A small network was shown many inputs. Here are its activations along a few directions, one row for each input.
In each table, some parts of the input vary, and every possible input appears once, in random order.
Descriptions start from the smaller parts, as in this example, which fits no table here: one of 5 places around a ring, together with either a single point or one of 11 places along a line or (one of 2 separate values, together with one of 6 places along a line).
Shared parts are said once, and a part with two or three values counts as separate values.
(in the rows, 128 means zero)

A family of inputs:
r1: [129 137 101 109 106 127  77 129  99 113 130 166 125 109 133 106  99 132
  91]
r2: [137  99 109 129 123 100 151 138 168 105 117 112 140 169 102 133 128 116
 140]
r3: [108 123 154 108 135 132 150 143 116 147 115 111 135 137 140 128 138 119
 119]
r4: [113 155 155 104 125 127 105 124  86 150 143 151 137 107 153 119 141 130
 113]
r5: [128 135 155 126 116 108 120 132 123 134 142 139 142 135 132 137 154 114
 125]
r6: [148 133 130 199 189 184 203 108 168 158 148  73 113  97 141 168 151 173
 221]
r7: [121 128 114 127 101 108 100 120 126  89 128 146 120 133 115 117 119 119
 120]
r8: [138 113 116 132 120 101 127 131 145 106 131 128 134 151 105 130 136 111
 129]
r9: [122 147 112 127 104 111  75 119 112  92 137 170 126 116 121 113 125 129
 115]
r10: [140 143 120 134 121 101  79 123 115 109 154 170 140 117 118 121 143 122
 123]
r11: [149 149 142 199 190 179 175  99 146 157 164  91 109  81 141 166 157 162
 211]
r12: [152 184 150 194 188 166 122  87 110 157 184 132 109  56 153 157 159 166
 199]
r13: [123 142 132  98 123 138  89 127  90 149 134 158 127 112 148 116 110 122
  97]
r14: [122 103 101 122 104 111 147 134 166  88  98 111 123 167 104 119 108 123
 128]
r15: [119  99 123 102 130 144 159 141 143 145  87 100 129 160 127 121  97 121
 100]
r16: [128 110  95 110 108 132 125 138 129 114  99 125 119 138 110 106  93 128
  88]
r17: [110 106 149 105 136 130 174 150 142 146  96  93 135 156 141 127 131 126
 122]
r18: [153 162 143 200 187 171 153  94 128 159 174 108 108  59 145 163 157 177
 210]
r19: [130  96  89 108 112 131 149 146 152 112  85 111 123 154 107 106  86 134
  95]
r20: [118 117 103 125 102 109 124 126 144  85 109 129 124 142 102 114 116 122
 120]
r21: [119 114 129 102 128 145 132 139 119 148 106 120 125 142 130 122 104 113
  99]
r22: [127 156 155 123 118 109  99 124 105 138 159 162 144 117 145 134 155 117
 120]
r23: [123 109 146 125 124 112 167 145 163 134 113 103 144 174 132 150 145 110
 137]
r24: [140 121 118 133 116  97 103 124 131 104 141 148 138 130 107 121 139 120
 126]
r25: [111 133 155 106 127 125 125 137 101 146 128 129 134 122 145 121 138 124
 119]
r26: [130 120 102 110 106 129 100 135 114 113 116 143 119 125 121 107  95 126
  93]
r27: [124 123 131 100 121 141 110 129 105 145 115 138 124 128 134 113 106 119
  95]
r28: [123 125 155 126 123 112 144 141 139 140 130 117 138 152 133 147 154 109
 128]
- What is each input in this table made of? => one of 4 places along a line, together with either a single point or one of 6 places around a ring
- The inputs of r18 and r11 match in every part but the place on the line of 4. If r25 is changed in the same way as r18 into r11, which row does it become? => r3
- List by row number the other rows that have the place on the line of 4 in common with r15. => r2, r6, r14, r17, r19, r23

A family of inputs:
r29: [157 140 151 207 166 131 177  99 179 125 188 104 122 113 119 175 207 145
 237]
r30: [ 98 128 137 112 155 188 143 112  79 178  97  85  93  94 152 125  82 144
 104]
r31: [132 162 215 177 186 130 185 117 128 190 166  89 146 107 168 190 207 136
 192]
r32: [108 166 107 138  85  90  52  93 125  67 152 184 120 115 118 125 129 131
 123]
r33: [109  85  77 133 117 121 176 151 181  78  83  78 121 154 108 118 102 153
 146]
r34: [111 119 166  75 105  85 109 153  98 121 120 164 169 175 129  99 166  71
  77]
r35: [127 124 105 108 102  59  94 118 147  66 131 169 154 180  78 103 144  93
 123]
r36: [ 97 109 150  78 121 150 205 150 141 154  66  83 135 164 152 110 116 142
  97]
r37: [135 157 131 104 160 164  78 123  71 194 163 166 126  75 168 116 120 149
 119]
r38: [143  89 143  96 107 121 152 171 142 173  97 103 137 170 126 148 110  99
  65]
r39: [ 93 170 169  99  87 120  71 137  63 127 143 175 134 112 161 117 140 102
  91]
r40: [153  94  73 144 111 108 131 158 180 106 112 111 127 179  89 141  94  98
 122]
r41: [145 105  85 157 149 190 138  92 138  96 110 112  87  96 105 106  72 154
 152]
r42: [184 146  82 163 142 136  81 119 121 115 165 170 121  59 119 119 104 176
 144]
- What is each input in this table made of? => one of 2 separate values, together with either a single point or one of 6 places around a ring
- The inputs of r40 and r38 match in every part but the choice among 2 separate values. If r33 is changed in the same way as r40 into r38, which row does it become? => r36
- Change only the choice among 2 separate values in r29. List by row number the other rows that result. => r31

A family of inputs:
r43: [147 124  80 119 115 117  84 140 110 108 127 160 130 120 109  99  93 128
  95]
r44: [149 123 101 127 107 132  78 113 109 119 130 159 112 128 109 115  86  99
  93]
r45: [127 119 138  81 128 125 108 159 109 158 121 151 152 134 143 110 122 124
  87]
r46: [107 139 114 127  93 131  99 105 100  80 108 143 107 122 112 101  99 116
 107]
r47: [160 177 129 217 201 186 145  74 121 161 188 111  98  42 146 161 153 183
 230]
r48: [125 130  93 115 104 114 100 130 104  87 113 150 124 111 109  87 103 142
 103]
r49: [138 112 104 109 112  76 100 155 150 110 138 154 157 155 120 122 136 118
 116]
r50: [103 130 145  79 106 119 129 148 105 138 108 136 143 131 149 104 136 138
  94]
r51: [ 92 130 138 121  91  84 118 121 140  82 121 134 133 160 122 131 147 105
 127]
r52: [144  87  97 101 122 126 142 162 153 128  99 121 138 161 110 111  99 121
 105]
r53: [116  97 109 106 122 121 160 155 141 105  88 101 137 149 106 109 110 136
 109]
r54: [137 116 123 121 105  87  94 130 149 121 141 148 138 166 118 143 134  88
 113]
r55: [ 84 138 172  88 108 135 128 128  97 130 106 129 129 138 151 118 129 113
  97]
r56: [141  94 115 118 115 138 139 139 152 140 104 109 117 173 107 136  96  92
  99]
r57: [124 130 151  93 111 136 110 136 111 172 126 141 129 147 145 135 120  92
  82]
r58: [ 98 107 129 119 101 136 164 130 144 101  84  91 114 166 112 122 107 109
 112]
r59: [159 147 153 208 217 190 204  97 160 176 158  74 113  79 149 177 158 181
 223]
r60: [112 119 119 109 112  71 115 146 138  87 125 141 154 143 117 116 146 133
 122]
r61: [155 173 159 220 189 148 171  88 153 156 199 106 117  77 143 187 209 164
 238]
r62: [142 168 193 182 201 189 172 104 115 202 176 102 119  56 184 175 177 177
 207]
- What is each input in this table made of? => one of 4 separate values, together with either a single point or one of 4 places along a line
- The inputs of r55 and r58 match in every part but the choice among 4 separate values. If r50 is changed in the same way as r55 into r58, which row does it become? => r53
- Change only the place on the line of 4 in r44. List by row number the other rows that result. => r43, r46, r48
